Each row below holds a small network's activations on one input, seen along a few directions.
Each table varies a few parts of the input and shows all the possible inputs, shuffled.
A made-up example of a description, with smaller parts first: ring(5) and (point or line(11) or (values(3) and line(6))).
Shared parts are said once, and a part with two or three values counts as separate values.

Other details of the inputs shift rows strongly along two fixed directions, in all tables alike. That doesn't count.

Table:
row 1: [ 2  0  5  5  2 -4 12  2  0 -2  3  1 -2  4]
row 2: [  5 -11  -2   4   0  -7   4   2   3   2   1   3  -3   0]
row 3: [-5  6  9  3  2  0  8  5  5  3 -3 -5  4 -1]
row 4: [ 3 -5  2  4 -6 -5  6 -2  3  1  5 -1  1  6]
row 5: [-7  1  7  0  2 -4  7  3  4  2  2 -5  1  4]
row 6: [-4  1 12  3  0  2 12 -2  2  0  1 -2  4  9]
row 7: [-1 11 12  0  3 -1  9  4  3  5 -5  1  5  0]
row 8: [ 4 -1 -2  3  2 -8  1  4  7  7 -1  5 -1 -6]
row 9: [-4 -1  5 -2 -3 -5  3  4  8 -1  0 -4  3  5]
row 10: [ 5  5  3  1 -1 -6  4  8  5 -1 -3  4  0  0]
row 11: [-4 -3  2  1 -3 -7  1 -3  8  6  1 -3  3  2]
row 12: [  0  -4   2   0 -13   5   8   1   5   3   4   1 -13   7]
row 13: [ 2 -7  0  5 -5 -7  6 -5  4  2  2  0  0  4]
row 14: [-3 -2  4  0 -4 -5  1  0  7  6  3 -3  4  4]
row 15: [  5   3   1   1 -11   4   6   5   5   4   1   7 -14   1]
row 16: [  1 -11  -2   4  -1  -6   5  -3   6   2   4   0  -1   2]
row 17: [ 4  5  7  5  2 -1 13  3  0 -1 -1  1 -1  0]
row 18: [ 4  7 10  3  2  0 14  0 -1  0 -3  4  2  3]
row 19: [ 3  2  7  6  1 -1 15  1  0 -3  2 -1  0  2]
row 20: [ -4  -3   2   0 -12   6   5   3   7   4   4   1 -11   7]
row 21: [-1  9  9  2  3 -1  9  6  3  4 -3 -2  3 -4]
row 22: [ 6  2  3  3 -2 -6  7  5  3 -4 -2  4 -1  2]
row 23: [ 41  20 -11 -23  57  55 -59 -48 -28 -26 -24 -42 -21  24]
row 24: [  0  -6   0   1   1 -10  -6   8   7   7  -3   2  -2  -8]
row 25: [ 6  0 -1  5 -2 -8  5 -1  3  3 -1  5 -1 -1]
row 26: [ 1  3  1  2 -1 -8  0  2  7  8 -3  2  2 -5]
row 27: [-4 -9  0  2  0 -9 -6  7  9  6 -2 -1 -1 -5]
row 28: [ 6 -7 -3  4  0 -7  3  4  3  4 -2  5 -3 -3]
row 29: [ 36  19 -18 -24  53  50 -75 -42 -19 -17 -25 -47 -19  19]
row 30: [ -3 -10  -1   4   0  -5   2  -1   8   3   4   0   0   2]
row 31: [ 1  6  5 -1 -1 -6  2  9  7  1 -4  1  2 -1]
row 32: [-55  12 -44 -23 -35  35 -11 -10 -91 -47  30  40  52 -45]
row 33: [ 3  4  4  5  3 -5 10  5  0  0  0  3 -3  2]
row 34: [-2 -6  1  5 -3 -6  3 -4  6  3  2 -1  1  5]
row 35: [  5 -10  -2   5   0 -10  -1   5   4   3  -1   5  -5  -5]
row 36: [ 6 -1  3  3 -3 -5  8  3  3 -6  1  2 -1  5]
row 37: [-4 -1  8  5  1  1 12  1  2 -1  2 -5  2  5]
row 38: [ -6   0   3  -4 -12   4   3   4  10   7   3  -1 -10   4]
row 39: [ -5 -10  -1  -1  -1  -7   0   3   8   7   0  -3   1   0]
row 40: [ 6 -4  0  6 -3 -7  6 -4  3  1  2  3 -1  1]
row 41: [  0 -17  -1   4  -2  -9   0   1   4   1   2   0  -4   1]
row 42: [-2 -4  4  2 -4 -3  5  3  6 -4  2 -2  2  8]
row 43: [ 38  24 -17 -23  60  49 -66 -38 -26 -21 -26 -43 -24  18]
row 44: [-3  3  4  0 -2 -5  1  7  9  0 -3 -2  3  2]
row 45: [ 3  8  7  3  3 -2 11  6  1  2 -3  1  1 -2]
row 46: [-1 -5  3  4 -5 -4  3 -1  5  3  4 -2  3  7]
row 47: [-3  1  1  3 -2 -7  0  0  9  7 -3 -1  3 -2]
row 48: [-4 -6 -1  2  0 -6 -2  6  8  8 -3 -1  1 -3]
row 49: [-5  8 12  1  2  0  9  2  5  4 -4 -1  6  3]
row 50: [ 6  4  2  3 -2 -6  2  5  4  6 -1  4  1 -1]
row 51: [  1 -14  -3   3  -2  -6   4   0   4   3   2  -1  -2   3]
row 52: [ 0 -1  0  1  2 -7 -1  4  9  9 -1  3  1 -7]
row 53: [-1  1 10  3 -1  1 15 -4  0 -2  1 -1  3  9]
row 54: [ -5   4   3  -2 -11   5   1   7  10   8  -1   1 -10   1]
row 55: [ 5 -8 -1  5  0 -7  5 -2  5  1  4  4 -2 -1]
row 56: [  4  -1   2   1 -11   4   8   3   5   2   4   5 -14   4]
row 57: [ 3  5  4  1 -2 -6  0  5  6  8 -1  1  3 -2]
row 58: [-6  4 13 -1  0  0 11 -1  4  2 -1 -3  6  6]
row 59: [ 5  3  0  3 -1 -9  2  1  5  6 -3  4  0 -3]
row 60: [-5 -7  0  0  0 -7  0 -1 10  6  3 -2  1 -1]
row 61: [-4 -3  0  2  1 -6 -2  2 10  8  0  0  2 -4]
row 62: [ 8  1  2  5 -3 -6  5  2  3  3  1  4  0  1]
row 63: [ 3 10 10  1  3 -1 11  3  1  3 -4  4  3  2]
row 64: [-59  -3 -52 -24 -37  28 -28  -6 -85 -43  30  43  50 -49]
row 65: [ -3 -13  -2   3  -1  -5   2   2   6   4   1  -1   0   3]
row 66: [  4  -7  -1   3   1 -11  -4   8   5   5  -3   5  -4  -7]
row 67: [ 0 -3 -1  0  1 -8 -2  7  7  9 -4  2  0 -6]
row 68: [ 4 -4 -3  2  1 -8  1  7  5  7 -3  4 -2 -5]
row 69: [ 7 -2  2  5 -4 -5  6  0  3  1  4  3  0  3]
row 70: [-6  2  9  1  1 -1 10  2  4  1  1 -7  3  2]
row 71: [  3   6   2  -1 -10   3   3   8   6   7  -1   6 -13  -1]
row 72: [ 5 -4 -2  5  1 -7  4  1  5  4  1  6 -2 -4]
row 73: [-7  5  6  2  3 -4  5  6  5  4 -1 -3  1  1]
row 74: [ 31  15 -16 -23  58  53 -66 -44 -25 -25 -21 -48 -22  25]
row 75: [ 2 -4  3  2 -4 -5  8  1  4 -5  2 -1  0  8]
row 76: [  5 -14  -1   5  -1  -9   0   3   4   0   2   3  -5  -2]
row 77: [-2 -3  4  4  1 -4 12  1  0 -2  3 -2 -2  7]
row 78: [  0   7   3  -3 -10   4   1   8   8   9  -1   4 -11  -2]
row 79: [-61   0 -51 -28 -37  26 -30  -5 -83 -40  29  42  51 -53]
row 80: [-2  8  6  1  4 -5  6  8  3  5 -2 -1  0 -2]
Each input here is: ring(8) and (point or line(9)).
- The inputs of row 35 and row 24 match in every part but the ring(8) part. If row 18 is changed in the same way as row 35 into row 24, which row does it become? => row 7
- The inputs of row 4 and row 46 match in every part but the ring(8) part. If row 12 is changed in the same way as row 4 into row 46, which row does it become? => row 20
- The inputs of row 79 and row 76 match in every part but the ring(8) part. If row 60 is changed in the same way as row 79 into row 76, which row does it become? => row 55
- Which other rows does row 8 become when the line(9) part takes its other values? List them by row number. => row 10, row 43, row 45, row 50, row 59, row 63, row 66, row 68
- Which other rows does row 65 become when the ring(8) part takes its other values? List them by row number. => row 2, row 28, row 39, row 48, row 51, row 67, row 68

Table:
row 81: [  1 -13 -12   3  -7 -12  -6   4   3   5   3  10  -1 -11]
row 82: [ 13   7   6  -3  11   5 -12  -8  10   5  -9 -13  -4   8]
row 83: [-9  0  4  0  0 -3  7  6 -1  1 -1  5  5 -7]
row 84: [-4  2  3 -1 -6 -4  4 11 -1 -2 -1  6  4 -3]
row 85: [ 12  -5   6   0  14   7  -3 -10   4  -2  -8 -14  -9  12]
row 86: [-5 -6  2  2 -6 -2  8  1 -6 -1  6  5  4  3]
row 87: [-7 -1  1  1 -9  2 10 -1 -1 -1  3  5  0 -1]
row 88: [-6 -1  4  0 -3 -2  6  6 -2  2 -3  6  6 -6]
row 89: [-1 -1 -3  6 -4 -5  9  1 -4 -2  6  5  3 -4]
row 90: [ 11   2   2  -1  10   9  -6 -10   5   3  -3 -12 -14  15]
row 91: [ 18   4   0   1  11   5  -5 -11   6   0  -6  -9 -13  11]
row 92: [-5  8  0 -2 -9 -1  4 10  2  0  0  7  0 -4]
row 93: [-8  4  0  1 -3 -2  4  8 -2  6  4  3  3 -6]
row 94: [-8 -7  2  2 -2 -1 11  0 -3 -4  4  3  3 -1]
row 95: [-4 -5  2  1 -8 -3  8  5 -3 -7  3  4  3  3]
row 96: [-8 -5  0  2 -3 -6  7 -2 -1 -4  6  1 10  2]
row 97: [ -5 -16 -10   1  -8  -9  -8   5   3   8   6   7  -2  -7]
row 98: [-8 -3 -1  3 -5 -1  8  2 -4  1  8  1  1  0]
row 99: [ 0  9 -2  1 -6 -4  5  5 -1  4  0 10  2 -8]
row 100: [-9  4  0  1 -4 -6  2  4  2  4  2  1  9 -6]
row 101: [-6 -2 -1  3 -7 -2  8  6 -1 -5  6  1  0 -1]
row 102: [ 10  -1   2   2  13   3  -7 -11   9   0  -3 -19  -6  12]
row 103: [ 16   8   1   2  18   2  -9  -3   6   4  -9 -12  -9   2]
row 104: [ 11  -3   4  -1  15   4  -5  -4   6  -7  -5 -15 -12  14]
row 105: [ 11   3   5  -2  14   1 -12  -7   8   3 -11 -14  -2   9]
row 106: [ -7   1  -1   1 -11  -2   6  -4   1   0   5   3   6   2]
row 107: [-1 -4 -2  5 -1 -6 10  1 -5 -5  5  7  4 -2]
row 108: [ -6 -15  -9   1 -10 -13  -8   1   8   6   4   5   4  -7]
row 109: [ 15   8   6  -4  11   7 -11  -1   8   1 -10 -11 -11   8]
row 110: [-7  7  0 -2 -8  0  4  6  0  6  2  7  1 -4]
row 111: [ 1 -4 -1  4 -5 -6  9  0 -6 -3  3  8  5 -1]
row 112: [-5 -3  4  1 -9  3 10 -1 -2 -1  4  6  2 -1]
row 113: [-4  5  4 -1 -7  0  4  5 -2  6  3  7  3 -4]
row 114: [ 12 -16  -4   0  11  -1 -18  -6  14   8  -9 -11 -16   3]
row 115: [  9  -3   4   2  15   8  -3  -8   7   0  -6 -17 -12   9]
row 116: [ 18   5   3   0  17   1  -9  -4   4   2 -12  -9  -7   5]
row 117: [ 12   3   5  -2  15   5 -11  -3   4   5  -9 -12  -8   9]
row 118: [-15  18 -45 -33   4  56 -58 -39 -76 -45   8   3  27 -19]
row 119: [-7  2  2 -1 -2 -5  5 11 -1 -3  1  5  3 -5]
row 120: [ 2  7  1  2 -5 -4  5  4 -2  3  0 11  5 -8]
row 121: [ 16   5   2   0  20   0  -8  -4   5   1 -10 -10  -8   4]
row 122: [-8 -6  1  2 -2 -3  8  2 -5 -2  8  3  3  2]
row 123: [-4 -2  2  1 -9  1  8  0 -4  1  8  6  2  2]
row 124: [ -5   1  -1   0 -12   0   8   4   0  -4   5   5  -2   2]
row 125: [-7  5  0  0 -5 -3  4 12  1  0  1  3  2 -7]
row 126: [-9  1  2  0 -1 -7  3  3  1  1  1  3 11 -4]
row 127: [-8  1  2  0  0 -4  4  7 -3  3  3  5  4 -4]
row 128: [ 3  0  0  4 -8 -3  9 -1 -4 -2  5  9  4 -2]
row 129: [-8  6  2 -1 -7  1  7  4  1  4 -2  7  1 -7]
row 130: [-9  2  2  1 -2 -1  6  7  0  4  0  3  3 -9]
row 131: [ 15   1   6  -2   8   8  -6  -6   6  -4  -5 -13 -13  14]
row 132: [ 12  -4   4   0  12   2  -7 -12   6  -2  -6 -15  -3  15]
row 133: [ -4 -15 -10   0 -10  -9  -8   8   4   1   3   7  -3  -8]
row 134: [-5  3  5 -1 -6  1  7  4  0  4 -1  7  4 -7]
row 135: [-7  7  0 -1 -8 -4  3  2  4  4  1  5  7 -4]
- Describe the family of inputs behind these rows. => values(5) and (point or (values(2) and ring(5)))
- The inputs of row 102 and row 101 match in every part but the values(5) part. If row 96 is changed in the same way as row 102 into row 101, which row does it become? => row 104
- The inputs of row 105 and row 117 match in every part but the values(5) part. If row 100 is changed in the same way as row 105 into row 117, which row does it become? => row 93
- Which other rows agree with row 83 in the values(5) part? List them by row number. => row 85, row 87, row 88, row 94, row 112, row 114, row 115, row 129, row 130, row 134
- Which other rows does row 107 become when the values(2) part takes its other values? List them by row number. => row 121
- Start at row 98 and move only the ring(5) part, one step at a time. The first step leads to row 90. Which rows follow, in order? => row 123, row 86, row 122
- Which other rows does row 109 become when the values(5) part takes its other values? List them by row number. => row 82, row 113, row 120, row 134

Table:
row 136: [-23  -4 -10  -1 -19  -9   3  18 -10   3  11  24  15 -24]
row 137: [ 10   0   4   5  15 -10  -4  -5  13   8  -8 -11   2   2]
row 138: [  9  -5   2   1   8  -4  -9   5  12  12  -7  -7 -15   0]
row 139: [ 11  -6   2   4   3  -4  -2  -4  12   3  -1  -9 -12  15]
row 140: [ 13  -3   2   0   2  -1  -6   2  16   8  -6  -3 -17   3]
row 141: [  7  -6   3   5  12  -5  -3  -4  12   7  -6 -10  -9   4]
row 142: [ 11  -7   2   3   3  -1   1  -4  12   2   2  -9 -16  13]
row 143: [ 13  -4   1   1   0   2  -4   0  14   9  -7  -3 -20   5]
row 144: [-20   0  -8   0 -19 -12   3  15 -11   4   8  23  21 -25]
row 145: [  1  35  25  -6   6  21  14  -1   4  -1  -9 -16  -3  17]
row 146: [  9 -10   8   6  11  -5   1  -7  10  -1  -4 -13   0  13]
row 147: [  7  -4   3   3  14  -7  -5  -2  14   6  -5 -10  -6   3]
row 148: [ 12  23  28   3  18  14  26 -12  -3  -4  -6 -12   0  24]
row 149: [ 16  27  21   3  17   5  20   7   2  -5 -12  -9  -6  10]
row 150: [-25 -16  -6   3 -23  -4  17   5 -16 -10  16  18  15  -9]
row 151: [  7 -14   6   3   9  -3   1  -4  11  -2  -1 -13  -8  13]
row 152: [  9  -2   2  -1  11  -9 -13   7  14  12  -9  -7  -9   0]
row 153: [-20  -9 -11   3 -30  -1  16   5 -15  -5  19  21   8  -9]
row 154: [-25 -13  -6   1 -21 -10  13   7 -14  -9  14  18  22  -9]
row 155: [-16   0  -9   0 -27  -7   7  10 -10   1   9  27  17 -21]
row 156: [ -1  20 -51 -38  35  58 -83 -44 -71 -42  -8 -16  16 -17]
row 157: [14 -3  4  5  4 -3  1 -7 11  3  0 -9 -8 13]
row 158: [-19  -2 -11  -3 -28  -8   6  13  -9   1   9  27  13 -19]
- Describe the family of inputs behind these rows. => values(3) or (line(4) and ring(5))

Table:
row 159: [-18   6 -30 -20 -19  42   1 -28 -63 -57  24  26  13  -4]
row 160: [-24  28 -18  -6  18  21  -2 -18 -67 -45   9   7  52 -32]
row 161: [-14  58  19  -3 -33 -16  21  70  35  51 -19  43  -6 -45]
row 162: [-36  -6 -14 -22 -23  53  -7 -20 -62 -50  25   5  26  -2]
row 163: [ 49   8 -27 -13  85  19 -84 -31  -3  -7 -38 -52 -13 -10]
row 164: [-18   7  33  20 -21 -40  55  21  16   0   9  14  37  10]
row 165: [ 18  12  -1 -21  56  61 -49 -53 -10 -24  -7 -72 -27  57]
row 166: [-20 -20  17  24 -43 -18  72  12  10  -1  17  12   2  22]
row 167: [-34 -27 -41 -25 -27  31 -52  -7 -45 -26  18  14  13 -32]
row 168: [ -8 -36 -10  14 -41 -42  26  24  31  13  16  39 -17 -15]
row 169: [-18 -41 -10  20 -48 -39  26  26  25  22  10  21 -10  -9]
row 170: [ 14 -11  17  30 -37 -22  71  13   0   1  30  33  -3  12]
row 171: [-33  -4 -44 -25 -16  21 -51 -22 -42  -7   8  20  32 -42]
row 172: [  6 -13 -60 -10 -24  19 -43 -11 -61 -21  23  40   2 -37]
row 173: [-20  -2  37  21   1 -40  65  23   2   8   4  21  31   2]
row 174: [ 55  85  74  -1  39  15  27  25  62  43 -51 -40 -55  34]
row 175: [ 29 -30  21  11  34 -24 -23  -1  85  46 -14 -59 -57  46]
row 176: [-17 -25   6  14  -4 -59  21  38  19  31  -2  30  22 -28]
row 177: [ 57 -13  24  12  46 -43 -28   7  81  39 -37 -47 -29  32]
row 178: [ 35  21   6 -19  59  59 -46 -66 -12 -16 -25 -58 -13  40]
- Describe the family of inputs behind these rows. => values(2) and (point or line(9))
- The inputs of row 175 and row 165 match in every part but the values(2) part. If row 161 is changed in the same way as row 175 into row 165, which row does it become? => row 174
- Which other rows does row 169 become when the values(2) part takes its other values? List them by row number. => row 166
